These are the activations of a small neural network, seen along a few directions. Each row is one input.
In each table, some parts of the input vary, and every possible input appears once, in random order.
A made-up example of a description, with smaller parts first: values(2) and (point or ring(11) or (line(4) and ring(8))).
Shared parts are said once, and a part with two or three values counts as separate values.

Other details of the inputs shift rows strongly along two fixed directions, in all tables alike. That doesn't count.

A family of inputs:
r1: [-51  28   8   5   0  21 -51  16 -19  15   9]
r2: [ 57 -28  11 -50 -12 -73  81   8 -28 -62   1]
r3: [-23  46  -3  25 -12 -54   3  10 -54  43 -11]
r4: [  8 -17   8  -7  -6  18 -11   1  29  -9 -19]
r5: [-20  27  17  27  -8  -3 -21   5 -52  12  20]
r6: [-45 -26 -56  19  31  58 -19 -22 114  68 -14]
r7: [ 30 -33 -15 -26 -16  14   1 -12  40 -18 -25]
r8: [ 15 -41 -22 -17   5  14  20 -12  48 -19   7]
r9: [ 54 -31  -4  22  -3  23   5 -31  36  -9 -20]
r10: [-64   4  -3   9  12  21 -19  21  -4   0  25]
r11: [ 43 -15  -1 -35 -16 -26  17   2  -6 -24 -11]
r12: [ -2 -23  -7 -22 -13  14  -4   5  12 -13 -26]
r13: [-50  31   4  -5  16  -4  -6  24 -44   5  48]
r14: [-49  43   3   5  14 -60  23  26 -32  27   8]
r15: [-57  25   8   6  16   4 -20  15 -24   3  39]
r16: [-44  14  -5  24 -11  27 -34   1 -34  19  11]
r17: [ 63  -6  13 -24 -10 -27  22  -4   8 -32 -16]
r18: [ 34 -22   2 -20  13  -8  35  -9  27 -18  19]
r19: [  5 -42 -21  17 -17  51 -18 -35  53   4 -24]
r20: [  8 -39  -9  35  -9  56 -17 -23  58   0 -27]
r21: [-15  33  18  12  14  11 -37  13 -14   4   3]
r22: [-77  11   4  42  45  60 -50  12  31  18  21]
r23: [-43  38 -18   9   6 -14 -32  18   1  61 -11]
r24: [-52  24  -2  34  28  64 -78  13  22  34   7]
r25: [ 12 -40   1  -7  11  12  20 -12  55 -24  -2]
r26: [-29  18  16  47   6  30 -32   3 -20   8  -4]
r27: [-12  21   3  -3 -14 -10   5   6 -72   4  11]
r28: [  8 -17 -24  -6  -7 -12   8   0  57  33 -52]
r29: [-21  18   4   4 -18 -11  -5   2 -65  -3   2]
r30: [-39  21  14  18   7  31 -44  20   0   9  -2]
r31: [-12 -41 -20   8  23  53 -16 -19  79   5  10]
r32: [ 14 -25   0  -9  12   4  16 -13  41 -19  11]
r33: [ -9  36  30   3  30 -32   9  14 -41 -17  34]
r34: [ 42 -30  -7   7 -14  23  13 -28  30  -2 -12]
r35: [-24  36  13 -25  10 -46  23  30 -83 -11  47]
r36: [ 48  -7   3 -10  10  15  -1  -7  32  -7 -14]
r37: [ 76 -11   9 -30  -6 -20  31  -6  16 -25 -15]
r38: [ 51 -39   0 -10 -34 -18  43 -17  -2 -36 -30]
r39: [ 45 -15   1  19   0  22   8 -24  19  -3 -12]
r40: [ 38 -33   8 -26  -4 -33  53  -2  16 -44   1]
r41: [ 13   2 -28 -12   1 -18   7   0  39  44 -31]
r42: [ 51 -20  12 -42 -25 -44  41   8 -15 -44 -26]
r43: [ 67 -22   6 -18 -27 -27  45 -22 -16 -23  -9]
r44: [ -1  30  20  27  -7 -10 -10   2 -51   3  17]
r45: [ 20 -19  -2   0  34  25  11 -14  51  -7  12]
r46: [-18  24   7  33   0  29 -26  -2 -23  21  15]
r47: [-27  40   8 -25  -1 -16 -15  26 -68   5  14]
r48: [-21 -48 -39  -6  16  56 -12 -15  67   4   3]
r49: [ 63 -26  18  -4 -31 -31  46 -17 -10 -37 -21]
r50: [ -1 -15 -34  -2  17 -14  24 -14  63  33 -13]
r51: [-30  24   7  15  12  29 -51  14   0  19   9]
r52: [ 15 -12  -9 -31 -13  -1   1  -2   1 -17 -19]
r53: [  6 -32 -15   4  28  51   0 -20  79   3  10]
r54: [ 60 -19  11 -22   8 -35  52  -9  17 -38  14]
r55: [ 30 -43 -23  -6 -22  20  13 -28  18  -9 -24]
r56: [-38 -45 -36  10  26  89 -34 -21  99  24  11]
r57: [-54  10  -7   3  14  15 -18  12  -6   1  31]
r58: [-33  14  -6  17 -10  27 -23   0 -33  20  11]
r59: [-48  14  10   6  -3  22 -40  22 -10   8  -2]
r60: [-28 -30 -58  42   3  67 -36 -29  94  79 -39]
r61: [ 34 -27  -8  -5 -29  -4  20 -23  -1 -20 -19]
r62: [-35  40  21  16  39  -6 -14  19 -34   3  43]
r63: [  3  52  36  19 -14 -45   5  14 -92 -12  21]
r64: [-73   4  -9  19  25  47 -46   8  18  24  36]
r65: [  3  38  38   0   7 -31  -7  29 -52 -17   0]
r66: [ 62 -23   3 -37 -19 -27  26  -6  10 -29 -16]
r67: [ 55 -11  -3  -4 -31 -75  66 -12  -7   2 -47]
r68: [  4  40  26 -17   0 -29  -5  23 -55  -1  19]
r69: [ 89 -19  16 -26 -37 -67  64 -20 -42 -45 -11]
r70: [ 20 -20  -7  35   1  43 -17 -27  40   1 -19]
r71: [-17  33  23   2  20 -24   6  12 -32 -14  36]
r72: [-21  44  20 -15  -3 -18 -18  26 -59   6  21]
r73: [ 38 -17 -23 -21   5 -57  58 -14  44   6 -19]
r74: [-15  38  37  10 -24 -48   9  21 -99 -15  13]
r75: [ 69 -12  15  -8 -28 -41  43 -22 -21 -34 -13]
r76: [-48  23  10  15 -16  -3 -14  16 -75   2   3]
r77: [-40  35   6 -14  -2  -8 -30  26 -60   8  13]
r78: [ 10 -42 -25 -23   4  14  21 -14  44 -23  -2]
r79: [-12 -22 -45  34  -6  28 -17 -25  64  61 -38]
r80: [-29  41  22   1   3  -9 -34  27 -47  10  21]
r81: [-29  28  28   7  22 -22   6  23 -34 -16  31]
r82: [-20  44  -8  -5  -2 -47  -4  20 -19  41 -18]
r83: [-43  24  -6  -4   2  28 -40  20 -18  21  13]
r84: [ 55  -9  13 -30 -15 -29  22  -5   5 -30 -14]
Each input here is: values(3) and line(4) and (point or line(6)).
The inputs of r63 and r44 match in every part but the line(4) part. If r70 is changed in the same way as r63 into r44, which row does it become?
> r9
The inputs of r58 and r38 match in every part but the line(4) part. If r43 is changed in the same way as r58 into r38, which row does it become?
> r74
The inputs of r81 and r53 match in every part but the line(4) part. If r2 is changed in the same way as r81 into r53, which row does it become?
> r35
Which other rows does r74 become when the values(3) part takes its other values? List them by row number.
> r40, r59
Which other rows agree with r77 in the line(4) part and the values(3) part? List them by row number.
> r11, r23, r24, r51, r66, r80
Which other rows does r1 become when the line(6) part takes its other values? List them by row number.
> r7, r17, r21, r52, r84

A family of inputs:
r85: [16 -5  5  5 25 10  7 -6 33 -7 11]
r86: [-42  18   8  30 -10  32 -40   4 -40  10  12]
r87: [-51  50  26  20  38  10 -35  29 -27   8  46]
r88: [  0 -25 -13 -29   6   5  11   0  31 -15   0]
r89: [ -4 -38 -53  -9 -15  31 -16 -15  89  44 -56]
r90: [  2  30  17  11  13 -42  19   6 -35   4  22]
r91: [ 40 -10   5  -3  15 -15  30 -13  29 -13   6]
r92: [  6  -9 -11  24  11   2  14 -14  32  19  -4]
r93: [ 33 -16  -3 -43  -5 -42  49   5  -8 -28   0]
r94: [ 69   2  33 -24 -26 -54  46  -2 -68 -55   3]
r95: [ 32  -8  -9   8 -35   4 -15 -13  -1  16 -49]
r96: [-26 -53 -50   5   1  55  -9 -23  93  27 -28]
r97: [-45  31  25  18   1  30 -45  15 -54  -4  26]
r98: [ 21 -27  -6  17 -23  21   1 -23   6  -7 -21]
r99: [  1 -24  -7 -36   8   5   6   7  29 -23   5]
r100: [-47  28  27  14   3  37 -52  21 -47 -10  30]
r101: [ 35  -3   2 -42 -15 -71  61   6 -36 -28   1]
r102: [-40  60   4  34   9 -19 -31  16 -27  62  -5]
The inputs of r91 and r94 match in every part but one. If r92 is changed in the same way as r91 into r94, which row does it become?
> r98
Describe the family of inputs behind these rows.
> values(3) and (point or line(5))
Which other rows agree with r96 in the values(3) part? List them by row number.
> r88, r89, r93, r99, r101
Which other rows does r100 become when the values(3) part takes its other values? List them by row number.
> r87, r99
Which other rows does r88 become when the values(3) part takes its other values? List them by row number.
> r85, r97
